These are the activations of a small neural network, seen along a few directions. Each row is one input.
In each table, some parts of the input vary, and every possible input appears once, in random order.
Descriptions start from the smaller parts, as in this example, which fits no table here: one of 4 places along a line, together with either a single point or one of 9 places along a line or (one of 2 separate values, together with one of 5 places around a ring).
Shared parts are said once, and a part with two or three values counts as separate values.

Rows:
row 1: [ 71  12 -26  15 -60 -12 -24 -27 -19   9  -2 -25  -7 -27]
row 2: [-69  14  19 -19  81   6   1  38   0  -3  -1  11  -1 -55]
row 3: [-62  27 -42  24   8 -48 -50   3   0 -34 -45   0 -40 -21]
row 4: [-47  40 -34   0  -3 -52 -26 -11  19 -47 -47  33 -45  17]
row 5: [ 73  -6 -36  39 -40  17 -36 -33   9  14  -8 -33  18 -12]
row 6: [-68  26  40  -1  79   6  24  15   0  13   1  42   1 -14]
row 7: [ 42 -39  12 -24 -11  53  28   1  10  38  18 -38  54  15]
row 8: [ 52 -19  39 -16  -4  58   3  11   8  13  19 -50  54 -11]
row 9: [ 62 -24 -62  29 -50  13 -16 -37  14  43  -6 -19  20  17]
row 10: [ 20 -50  28 -13 -25  45  46   5   0  19  41 -22  36  29]
row 11: [ 39 -35  63 -44 -16   9  22  10 -22   7  34 -30  20   4]
row 12: [ 37 -34 -47  39 -66   4   3 -33   6  24  22  -4   2  32]
row 13: [-56  26  53 -27  65  10  28  26   8 -13  -9  47 -24  27]
row 14: [ 51  -4  51 -39 -23  31  15  18 -20   9  22 -40  27 -26]
row 15: [-46  55 -26  20  25 -29 -10 -19  16 -17 -25  55 -47  40]
row 16: [ 54 -30 -38  29 -56 -16   7  -8  -9  -2  22   9  -1  28]
row 17: [ 37 -48  37 -23 -17  27  47  30 -17  -3  38  -6  33  26]
row 18: [-74   4  38 -24  47 -10  -3  49  -1 -30 -25  -9 -19 -33]
row 19: [-58  12  46 -47  38 -12  18  33  13 -45 -30  24 -23   3]
row 20: [-59  53 -39  46  39 -32 -16 -31   3   9 -17  51 -20  -2]
row 21: [-59  37 -62  29  43 -32 -43  -8   0  -8 -20  21 -22 -43]
row 22: [ 58 -17 -13   8 -54 -36 -16 -32 -17   7  16 -18 -16   5]
Q: Describe the family of inputs behind these rows.
A: one of 2 separate values, together with either one of 5 places around a ring or one of 6 places around a ring
Q: Changing only the choice among 2 separate values turns row 11 into row 22. The same change can be made to row 18. Which row results?
A: row 3
Q: Which other rows does row 19 become when the place on the ring of 5 takes its other values? List them by row number.
A: row 2, row 6, row 13, row 18
Q: Start at row 12 and move only the place on the ring of 6, one step at a time. The first step leads to row 16. Which rows follow, in order?
A: row 22, row 1, row 5, row 9
Q: Which other rows does row 17 become when the place on the ring of 6 takes its other values? List them by row number.
A: row 7, row 8, row 10, row 11, row 14

Rows:
row 23: [ 43 -24 -17   9 -45  19  11 -20  12  17   8  -8  10  41]
row 24: [-42  57   6  -3  47 -13 -10  -3   3  -7 -23  32 -21 -17]
row 25: [ 57 -17  10 -11 -53  -7  -8 -14 -15   2  12 -36   5  -2]
row 26: [-10 -29  77 -48  31  40  53  39  -5   5  30  -4  28  12]
row 27: [-40  38   1  18  29 -32   0 -13  -2  -9 -10  52 -37  15]
row 28: [-51  29   5 -11  49  -6 -26  15  14 -19 -36  -1 -12 -29]
row 29: [ 25 -24 -32  21 -22  18   5 -21  10  29  11  -9  27  16]
row 30: [-58  10 -26   7  20 -39  -1   6   1 -23 -11  39 -35  13]
row 31: [ 65 -22   4  -6 -50  11  10  -3  -2  -7  11 -14  13  24]
row 32: [ 46 -19  -3  -2 -25   6 -10   0 -16  17  13 -34  16 -35]
row 33: [-69   9 -13   4  25 -20 -15  23   7 -31 -28   6 -21 -19]
row 34: [ 34  -9 -11  22  -7  23  -7  -9  -8  26  22 -22  27 -20]
Q: Describe the family of inputs behind these rows.
A: either a single point or one of 5 places around a ring or one of 6 places around a ring
Q: Which other rows belong to the same alternative as row 34? List them by row number.
A: row 23, row 25, row 29, row 31, row 32

Rows:
row 35: [ -7  15 -26  23   0  -6  -3 -12   7   0  -5  23 -10  14]
row 36: [-14   3 -28  13 -13 -22  -4 -12   4  -7  -8  18 -18  18]
row 37: [-12  17 -28  23  11  -6 -13 -18   3  16  -6  12  -5  -8]
row 38: [-12   4  35 -25  10  -1  11  14  -1 -14  -4   2  -8   3]
row 39: [-14   2  31 -21  15   0   5  24 -10 -14   1  -7  -1 -20]
row 40: [-19 -13  21 -15  10   2  20  14   1  -6   6   9  -3  17]
row 41: [ -6  13 -17   8  -2 -25 -22  -1  -6 -15 -11   2 -19 -18]
row 42: [-10  12 -29  16   6  -8 -25  -6   7  -1 -19  -4  -5 -19]
row 43: [ 75 -30 -21  20 -66  11  -7 -26  -5  20  19 -35  20  11]
row 44: [ -5  19 -14   3  -9 -27 -16 -11   1 -15 -17  10 -24   7]
row 45: [ 73 -40  17 -17 -41  34  22   0  -7  23  30 -33  37   8]
row 46: [-18   2  20  -7  32  16  11   6   0  15  10   3  14  -8]
row 47: [-19   0  18 -15  24  17   1  18   3  -2  -4 -14  12 -19]
row 48: [-12  -2  22  -6  23  16  21  12   3   0   8  15   8  14]
Q: Describe the family of inputs behind these rows.
A: one of 2 separate values, together with either a single point or one of 6 places around a ring
Q: Changing only the choice among 2 separate values turns row 35 into row 48. The same change can be made to row 37. Which row results?
A: row 46
Q: Which other rows does row 45 become when the choice among 2 separate values takes its other values? List them by row number.
A: row 43

Rows:
row 49: [ -6  12  21 -14  17   1  -5   0  -8  11   0 -10   3 -27]
row 50: [ -2  -5  13 -23  -2   1  -3  20   2 -24 -12 -13  -2  -5]
row 51: [-31   1  20  -3  29  -6  17  22 -10  -8  13  20  -4  -8]
row 52: [ -7   0   2 -10  14  11 -11  17   2  -6 -11 -20  10 -28]
row 53: [-12  15  35 -15  22  -1  13  17  -5 -20   2  19  -8   2]
row 54: [-13  18 -26  16  13   3 -11 -17  18  10 -14  11   1   6]
row 55: [ 72 -35  26 -17 -47  35  28  -2  -5  16  30 -30  35  28]
row 56: [ -9  13 -15   4  -3  -7  -1 -14  18  -6 -18  18 -14  28]
row 57: [  3  -4 -23  17 -20 -24 -10 -21 -10   8   6   0 -13   0]
row 58: [ 71 -37  16  -4 -27  45  18  -7  -3  34  28 -35  46   4]
row 59: [-29  -3 -30  16   3 -10   1 -10  10   3  -7  20  -7  20]
row 60: [ 13  19  -9  10  -7 -14  -1  -8  -3  -9  -3  24 -18  13]
row 61: [  0 -16 -39  23 -27 -13 -16  -4   0  -9  -5  -9  -5  -3]
row 62: [  8  24 -20  22  10  -4 -12 -12  -3   8   1  17  -3  -8]
row 63: [ -7   4 -24  21   1 -18   2  -5 -11  -1   9  25 -12   4]
row 64: [-52  -6  14  -9  33   3  14  19   8  -3  -4  13  -2  11]
row 65: [-20  -7  17 -14  10 -14   7   7 -12   2  10  -3  -5 -13]
row 66: [ 55 -53  12  -7 -40  34  28   2  -6  26  42 -27  35  16]
row 67: [ 18  16 -19  18 -11 -11 -23 -27  -4  16  -2  -8  -4 -12]
row 68: [ -1   8  33 -26   2 -10   3   3  -7  -8  -2  -3  -8  -3]
row 69: [ 22  12  -8   5 -28 -21 -13 -23  -4   2  -6  -1 -18   9]
row 70: [ 16   4 -35  24 -17  -1 -29 -11   7   0 -13 -17   5 -15]
row 71: [-38  15  16 -10  41  19   5  10  13   4 -13   5   4  -5]
row 72: [-21 -20  -1 -10   6  -4   0  25  -1 -14  -1 -13   1 -15]
row 73: [-33   9  27 -21  27   9  11  12  13 -16 -13  11  -8  19]
row 74: [-17  20  23  -4  36  10   7  14  -6   0   3  13   3 -22]
row 75: [ 20  -1 -25  10 -34 -11 -19  -6   6 -15 -18  -9 -10   5]
Q: Describe the family of inputs behind these rows.
A: one of 3 separate values, together with either a single point or (one of 2 separate values, together with one of 4 places along a line)
Q: Changing only the choice among 3 separate values turns row 64 into row 71. The same change can be made to row 51. Which row results?
A: row 74
Q: Which other rows does row 70 become when the choice among 2 separate values takes its other values? List them by row number.
A: row 52
